A small network was shown many inputs. Here are its activations along a few directions, one row for each input.
Each table varies a few parts of the input and shows all the possible inputs, shuffled.
A made-up example of a description, with smaller parts first: line(4) and (point or ring(9) or (values(3) and ring(8))).
Shared parts are said once, and a part with two or three values counts as separate values.
In the rows, 128 means zero.

Other details of the inputs shift rows strongly along two fixed directions, in all tables alike. That doesn't count.

Rows:
row 1: [102 107 118 134  76 154 127 127 108 120 110 126 143]
row 2: [147 154 142 141 168 115 139 135 134 115 136 116 128]
row 3: [157 136 119 126 122 121 141 147 148  88 112  84 132]
row 4: [125 115 121 137 119 135 138 132 117 143 135 137 121]
row 5: [154 169 152 121 169 113 123 126 145  98 128 103 126]
row 6: [139 149 139 124 175 134 127 136 136 141 136 137 122]
row 7: [146 152 160 126 161 136 108 112 127 135 141 131 127]
row 8: [113  90 110 110  64 137 115 120 130 134 111 123 127]
row 9: [127 138 137 128 116 146 123 125 120 123 127 120 136]
row 10: [147 122 113 119 130 105 133 131 151 115 120 113 118]
row 11: [158 192 158 117 189 135 138 126 127 108 134 103 124]
row 12: [ 89  80 101 139  74 148 126 143 117 152 112 151 140]
row 13: [126 114 141 143 112 140 108 118 120 130 126 131 127]
row 14: [116  92  97 124  68 142 141 140 118 138 118 123 129]
row 15: [126 109 124 122  92 125 115 122 143 105 108 108 140]
row 16: [136 116 131 139 124 118 121 128 136 125 127 124 135]
row 17: [117 107 116 120  75 129 121 132 138 101 110 103 142]
row 18: [136 169 144 120 155 120 132 127 133 105 131 115 137]
row 19: [163 156 132 114 173 130 125 142 149 126 122 110 121]
row 20: [149 158 154 126 158 138 123 121 129 117 131 110 125]
row 21: [ 86  88 121 147  71 129 116 123 117 127 121 141 144]
row 22: [173 209 142  84 196 123 144 131 142  99 131  88 112]
row 23: [138 151 133 125 168 135 137 144 135 134 127 125 126]
row 24: [101  75 116 153  75 128 126 129 122 133 118 140 144]
row 25: [100 122 126 140 137 142 132 133 113 162 129 170 135]
row 26: [117 109 138 147 113 119 105 117 131 121 126 135 132]
row 27: [142 159 113  89 119 138 140 131 135 109 117  96 128]
row 28: [120 103 105 112  68 137 125 134 132 112 106 109 122]
row 29: [ 97 104 154 158 176 100 104  91 113 189 173 211 118]
row 30: [135 128 147 132 162 127 117 111 119 168 152 163 118]
row 31: [138 160 139 111 151 129 129 121 127 128 136 121 117]
row 32: [171 188 139 121 192 111 150 144 141  88 131  88 127]
row 33: [155 149 119  83 109 135 136 133 147 107 110  81 124]
row 34: [142 101  97 111  71 139 142 142 131 123 106 103 132]
row 35: [ 93  94 119 153  76 128 116 127 119 118 121 133 138]
row 36: [169 190 126 103 187 134 150 153 148 106 120  97 123]
row 37: [150 168 130 117 144 122 141 134 142  80 117  88 133]
row 38: [120 121 148 138 169 134 110 119 128 173 140 170 128]
row 39: [116 112 113 140 120 109 136 130 131 132 136 142 122]
row 40: [155 112 101 114  98 135 132 139 138 116 109  97 119]
row 41: [ 97  77 100 142  82 115 126 129 129 133 126 147 126]
row 42: [119 124 150 136 124 144 113 113 114 141 133 145 135]
row 43: [ 89 129 166 177 191 112 118 103  90 175 174 208 131]
row 44: [124 114 103 130  99 140 150 138 117 125 121 124 123]
row 45: [122 111 130 124 110 130 110 114 126 138 128 136 118]
row 46: [151 160 141 111 177 133 127 140 140 140 130 127 128]
row 47: [ 89 110 157 158 176 101 109  96 107 189 177 219 119]
row 48: [109 137 136 144 178 101 134 115 113 149 160 174 119]
row 49: [148 117 103 112  98 136 141 144 132 116 113 101 120]
row 50: [151 147 105  99 126 138 158 142 130 112 115  91 129]
row 51: [109  99 117 143  69 150 123 135 114 116 111 115 133]
row 52: [144 148 102 101 132 112 156 141 145 103 119  93 130]
row 53: [ 85 114 154 164 178 102 116  98 104 191 179 217 119]
row 54: [105 102 109 113  64 141 129 127 123 131 114 124 129]
row 55: [127 122 156 161 171 111 111 114 121 145 150 160 125]
row 56: [109  91 106 144  71 128 134 142 125 119 116 119 142]
Description of these inputs: values(2) and line(4) and (point or ring(6)).
- Changing only the line(4) part turns row 15 into row 17. The same change can be made to row 7. Which row results? => row 42
- Changing only the line(4) part turns row 31 into row 45. The same change can be made to row 56. Which row results? => row 16
- Which other rows does row 5 become when the values(2) part takes its other values? List them by row number. => row 17
- Which other rows agree with row 48 in the line(4) part and the values(2) part? List them by row number. => row 11, row 22, row 32, row 36, row 37, row 44

Rows:
row 57: [113  96 106 136  69 132 131 135 124 108 114 114 133]
row 58: [116 112 139 141 116 133 110 119 122 138 129 141 129]
row 59: [116 110 130 142 110 128 120 122 124 128 123 136 138]
row 60: [109 124 144 128 127 149 111 117 114 151 133 155 126]
row 61: [117 109 128 143 107 130 125 120 118 128 127 136 128]
row 62: [138 148 132 125 160 128 139 131 125 138 136 135 123]
row 63: [215 211 115  72 184 126 164 163 170  73 106  37 120]
row 64: [142 144 141 132 182 119 128 127 129 153 148 152 117]
row 65: [107 116 137 132 111 143 116 112 107 147 134 150 127]
row 66: [115 133 158 148 198 109 117 105 114 183 170 196 113]
row 67: [140 156 133 114 166 133 142 132 127 140 135 130 126]
row 68: [124 102 117 129  77 136 123 134 133 114 109 106 141]
row 69: [116 125 125 131 139 133 133 127 115 150 138 150 128]
row 70: [162 146 111 102 111 132 134 144 153  82  97  67 130]
row 71: [139 152 140 114 183 113 132 117 133 152 152 147 118]
row 72: [111 106 107 134  82 129 126 138 133 105 108 111 134]
row 73: [115 103 110 131  79 132 123 136 131 107 109 113 135]
row 74: [112  89  98 125  81 124 134 132 129 139 119 135 125]
row 75: [117 105 111 132  79 129 128 137 133 107 110 111 143]
row 76: [137 152 139 130 154 118 134 128 131 113 136 119 124]
row 77: [120 118 144 143 126 130 119 117 116 139 140 142 127]
row 78: [134 160 151 133 175 112 127 123 134 121 142 132 133]
- Describe the family of inputs behind these rows. => values(2) or line(8) or (values(3) and line(4))
- Which other rows does row 72 become when the values(3) part takes its other values? List them by row number. => row 76, row 78

Rows:
row 79: [ 65  72 128 154  80 138 112 104  91 176 146 192 132]
row 80: [109 136 169 175 202 104 121 111 112 166 172 193 123]
row 81: [145 138  88  95  79 155 152 157 132  91  92  72 133]
row 82: [201 197 155 110 231 102 133 136 161 113 143  93 119]
row 83: [126 120 134 124  48 146 105 126 138  58  91  60 145]
row 84: [176 222 158  87 220 125 149 125 140 109 143  98 122]
row 85: [145 134 104 115 127 122 146 145 138 113 121 106 121]
row 86: [ 83  95 131 181 130 116 128 120 105 148 145 179 139]
row 87: [ 76  72 122 155  97 114 112 109 112 166 142 193 128]
row 88: [112 154 206 176 194 101  83  82 116 127 165 172 128]
row 89: [109  98 135 138 135 109 114 108 126 167 151 176 117]
row 90: [200 206 167  99 225 128 128 130 149 117 136  91 121]
row 91: [ 91  67 118 155 103 126 113 116 113 177 140 185 119]
row 92: [154 138 123  90 120 135 129 124 144 123 112 100 123]
row 93: [127  99  83  94  34 149 134 145 143 101  86  76 138]
row 94: [186 206 149  97 230 113 142 137 156 118 143 101 111]
row 95: [125  96  77 105  32 159 144 155 128 104  86  83 133]
row 96: [133 135 119 127 107 143 142 148 124 101 110 102 140]
row 97: [123 143 172 138 203 138 108  97 105 193 164 191 112]
row 98: [ 93 100 130 148 129 107 126 111 115 158 152 178 124]
row 99: [ 68  63 129 179  75 146 110 116  88 167 138 191 140]
row 100: [120 134 115 125 132 107 143 129 131 119 132 126 129]
row 101: [123 137 114 129 140 120 146 136 125 124 130 130 125]
row 102: [158 132 102 102  84 149 135 160 149  84  88  61 140]
row 103: [145 128 116 131 123 119 134 147 148 106 115 101 133]
row 104: [135 106  83  97  49 158 137 154 139 102  82  78 134]
- Describe the family of inputs behind these rows. => values(2) and (point or (values(3) and line(4)))
- Changing only the values(2) part turns row 83 into row 88. The same change can be made to row 95. Which row results? => row 85
- Which other rows does row 79 become when the values(2) part takes its other values? List them by row number. => row 98
- Which other rows does row 79 become when the line(4) part takes its other values? List them by row number. => row 84, row 92, row 93
- Which other rows does row 101 become when the line(4) part takes its other values? List them by row number. => row 85, row 91, row 94
